Each row below holds a small network's activations on one input, seen along a few directions.
In each table, some parts of the input vary, and every possible input appears once, in random order.
A made-up example of a description, with smaller parts first: one of 6 places along a line, together with either a single point or one of 9 places around a ring or (one of 2 separate values, together with one of 8 places around a ring).
Shared parts are said once, and a part with two or three values counts as separate values.
(in the rows, 128 means zero)

Other details of the inputs vary at random and push rows far along two fixed directions, the same in every table; ignore that.

Rows:
R1: [144  92 126 110 105 109 120 116 131 184 119]
R2: [157 171 119 140 152 145 124 138 145 104 179]
R3: [143  89 128 106  98 110 116 119 119 179 126]
R4: [ 27 127 105 163 140 160 160 140 102 121  97]
R5: [166 145 111 131 163 145 116 141 161  71 156]
R6: [143 102 156 102 120  93 116 113 121 169 108]
R7: [150  96 154 111  89  99 120 120 118 162 111]
R8: [ 28 130 132 155 122 153 163 145  96 100  91]
R9: [154 103 155 105 105 104 127 120 122 169 102]
R10: [183 131 140 123 103 103 117 125 142 147 133]
R11: [154 184 139 134 143 132 114 138 149  89 161]
R12: [144  98 134 105 125 106 108 114 118 183 115]
R13: [ 35 136 122 161 116 153 161 145  89 102  83]
R14: [144  84 148 112 107 102 123 115 115 171 129]
R15: [157 178 133 135 146 132 129 141 148  93 170]
R16: [ 27 125 122 164 142 155 167 135 103 114  99]
R17: [183 205 104 134 147 154 112 150 168  82 205]
R18: [166  69 121 104 103 121 120  97 123 143  97]
R19: [ 27 121 114 161 135 160 159 139  90 112 105]
R20: [142 100 131 100 117 110 108 113 122 183 114]
R21: [155  61 129 108 124 105 115 116 143 148  99]
R22: [149  93 132 105 122 112 122 120 119 186 119]
R23: [157 171 128 139 153 141 128 138 145 100 179]
R24: [184 204 104 138 151 154 112 147 166  84 207]
R25: [152 169 126 138 136 126 125 139 141  88 184]
R26: [ 32 136 127 163 123 152 164 141 105 104  80]
R27: [173 160 104 131 151 154 111 114 152  69 143]
R28: [144  95 141 107 126 105 111 110 118 180 117]
R29: [178 155 101 131 148 160 125 120 153  71 147]
R30: [143  96 151 105 127 101 115 109 119 176 117]
R31: [143  90 127 102  95 110 116 122 121 177 124]
R32: [ 26 132 127 160 136 146 168 139 105 107  90]
R33: [151 180 129 132 155 125 118 133 144  93 172]
R34: [162 138 110 137 147 140 110 141 157  63 164]
R35: [150 100 157 101 111 104 129 122 124 170 107]
R36: [ 30 144 132 152 136 152 152 137  97 103  74]
R37: [180 202 101 145 138 148 110 147 176  80 207]
R38: [169 130 126 101 121 114 100 121 141 158 143]
R39: [ 27 124 107 159 133 161 156 143  90 116 103]
R40: [ 68 172 118 160 140 162 159 150 111  86 107]
R41: [144  92 145 110 113  90 131 114 127 173 120]
R42: [146  87 137 118 114 104 123 113 127 181 123]
R43: [167  72 119 109 109 119 124  94 135 148  91]
R44: [161 190 129 139 137 132 113 139 143  91 153]
R45: [147  96 155 112 101  98 127 119 132 169 109]
R46: [ 26 128 128 156 129 147 164 142  93 101  97]
R47: [156 175 127 132 152 130 132 139 145  95 176]
R48: [153  69 134  98 137 105 103 112 134 147  94]
Description of these inputs: one of 4 places along a line, together with either one of 2 separate values or one of 10 places along a line.
Q: The inputs of R6 and R32 match in every part but the place on the line of 4. If R33 is changed in the same way as R6 into R32, which row does it become?
A: R41
Q: The inputs of R29 and R18 match in every part but the place on the line of 4. If R15 is changed in the same way as R29 into R18, which row does it become?
A: R46
Q: Which other rows does R43 become when the choice among 2 separate values takes its other values? List them by row number.
A: R21
Q: Which other rows does R20 become when the place on the line of 4 takes its other values? List them by row number.
A: R1, R3, R24
Q: Which other rows does R18 become when the choice among 2 separate values takes its other values? List them by row number.
A: R34
Q: Which other rows does R2 become when the place on the line of 4 takes its other values? List them by row number.
A: R19, R28, R42

Rows:
R49: [150  86 174 119  84  54 102 126 128 204 123]
R50: [177  57 139  75 134 104  98 106 139 184  88]
R51: [135 120 160 110 141 124 128 126 105 173 128]
R52: [161 191  88 149 137 165 127 122 172  85 185]
R53: [168 193  94 163 138 162 125 132 150  90 187]
R54: [181 130 147 127  95 123 151 113 138 110  89]
R55: [102 171 112 168 148 152 151 140 124  76 186]
R56: [203  93 178  93 120  85 138  97 137 151  74]
R57: [ 23  97  99 133 171 162 166 141 104 130  54]
R58: [149  52 125 111 117 100 105 116 122 140 103]
R59: [148 104 148 110  92 126 127 124 101 194 121]
R60: [190 162 123 133 165 128 113 117 152 123 177]
R61: [167  41 149  87  93  84  89  96 122 153 107]
R62: [201 165 110 118 114 141  77 117 155  69 168]
R63: [ 37  94 149 162 121 141 200 129  98  83  42]
R64: [ 89 177 134 138 104 142 133 154 127 130 136]
R65: [107  94 103 134 139 137 145 147 138 120 124]
R66: [134 118 155  86 125  85 128 123 103 186 119]
R67: [138 118 137  95  83  98 130 126 101 188 120]
R68: [189 126 117 109 160 118  86 118 146 105 134]
R69: [ 65 134 110 139 169 156 153 111 130 120 107]
R70: [102 174 134 167 145 162 147 161 121  81 187]
R71: [146 127 109 138 143 149 117 145 160  75 159]
R72: [ 95 217 121 177 118 142 119 159 136  93 152]
R73: [152 168 104 155 151 147 133 128 176  73 203]
R74: [ 58 107 131 127 149 133 157 110  82 164  88]
R75: [ 38 101  92 142 124 181 148 137 107 112  59]
R76: [191 132 169 104  97  79 102 142 159 164 186]
R77: [109 118 170  96 121  95 121 131 120 193 106]
R78: [157 150  89 138 130 153 101 132 140  75 136]
R79: [191 132  93 115 122 139 115 138 160 133 147]
R80: [ 93 187 124 152 136 133 150 163 121  75 185]
R81: [ 16  99 122 127 153 155 134 113  85  94  47]
R82: [128 125 168 118 121  76 102 125 122 191 104]
R83: [ 28  96 113 170 139 151 172 129  94 124 100]
R84: [191 152 117 122 109 125 118 114 132 148 173]
Q: What is each input in this table made of?
A: one of 3 separate values, together with either a single point or one of 11 places along a line
Q: The inputs of R49 and R72 match in every part but the choice among 3 separate values. If R71 is changed in the same way as R49 into R72, which row does it become?
A: R75
Q: Which other rows does R79 become when the choice among 3 separate values takes its other values? List them by row number.
A: R57, R65
Q: Which other rows does R56 become when the choice among 3 separate values takes its other values? List them by row number.
A: R54, R63

Rows:
R85: [145 154 154 116 109  91 121 140 117 229 148]
R86: [134 154 118 158 159 148  99 147 146  69 181]
R87: [140 149 108 159 152 139 117 146 169  74 185]
R88: [ 82 153 140 168 137 149 127 151 121  62 122]
R89: [167 147 154 113 137 103 102 134 128  95 136]
R90: [204 118 105 106 140 109  94 118 167 161 143]
R91: [187 103 105 113 102 102  97 114 159 142 158]
R92: [136 137 115 156 153 153 133 152 157  81 181]
R93: [ 29 137 105 144 165 160 147 128 129  96  97]
R94: [ 92  95 138 118 121 124 122 120  93 166  38]
R95: [131 155 179 103 108  84 120 128 122 218 157]
R96: [ 90  67 161 141 106 114 164 112  96 157  73]
R97: [ 51 118 149 135  72  99 148 138  80 212 117]
R98: [142 173  95 142 172 158  97 138 141  94 149]
R99: [160  93 132 100 146 108 127 130 134 138 144]
R100: [ 70 102 102 142 157 155 161 111  97 157  77]
R101: [116 147 108 134 166 128 127 141 145  78 156]
R102: [ 80  91 128 126 157 125 160 113  94 134 105]
R103: [132  89  96 104 116 133 115 118 134 155 120]
R104: [196  97 161 121 103 102 123 134 153 138 143]
R105: [ 92 187 139 142 152 154 119 134 129  66 116]
R106: [165 143 143 116 131  96 122 135 149  97 137]
R107: [214 120 130  96  95 126 115 127 149 141 145]
R108: [176 123 155  97 114  94 109 108 159 147 112]
R109: [103 156  84 149 152 184 148 125 120  88 155]
R110: [ 45 161 138 156 150 163 176 117 105  88  84]
R111: [ 65 210 150 153 143 119 151 171 105 120 183]
R112: [169 110 142  91 142 109  81 104 140 157 132]
R113: [136 167  94 150 136 152  96 136 139  69 175]
R114: [133 168 168 148 109  96 124 159 131 169 201]
R115: [195 115 135 105  97 122 128 103 125 154 128]
R116: [115 187 114 165 154 166 159 131 124  85 115]
R117: [ 78  78 136 113 144 129 152  90 102 174  79]
R118: [220 131 136 108 120 115 116 129 156 151 127]
R119: [145 179 113 134 125 161 104 141 131  72 146]
R120: [ 98  70 112 130 107 126 148  98  98 163 100]
R121: [101  66 153 130  98  98 138 126 124 152  76]
R122: [ 63 143 106 162 104 145 150 137 123  78  98]
R123: [ 96  67 139  99 143 102 113 118  93 156  88]
R124: [158 187 100 138 122 156 119 143 160  65 162]
R125: [ 98  70 136  99 136 127 139 110 121 176  86]
R126: [127  77 103 103 117 148 131 124 121 163 116]
R127: [171 192 140 144 155 128 143 133 140  56 174]
R128: [ 16 183 121 155 113 160 161 163  84 151 142]
R129: [153 189 139 135 146 150 134 139 162  72 153]
R130: [204 111 111 106 143 125 110 125 156 164 144]
R131: [177 103 141 121  82 102 133  99 121 151 118]
R132: [190 111 136 116  82 110 122 124 143 134 134]
R133: [209 119 159  96 121  90 122 132 146 127 145]
R134: [ 38 147 115 165 113 160 138 139  94  71  85]
R135: [110 119  97 119 134 158 103 128 113 121 127]
R136: [ 76  56 108 124 102 134 148 120 104 162  85]
R137: [203  96 139 126 132 106 117 109 149 148 176]
R138: [ 90  90 126 121 115 117 142 120 114 168  39]
Q: What is each input in this table made of?
A: one of 6 places around a ring, together with either a single point or (one of 2 separate values, together with one of 4 places along a line)
Q: The inputs of R88 and R134 match in every part but the place on the ring of 6. If R96 is changed in the same way as R88 into R134, which row does it become?
A: R131
Q: Which other rows does R92 become when the place on the line of 4 takes its other values? List them by row number.
A: R86, R87, R137
Q: Which other rows does R123 become when the place on the ring of 6 takes its other values? List them by row number.
A: R86, R98, R112, R113, R135
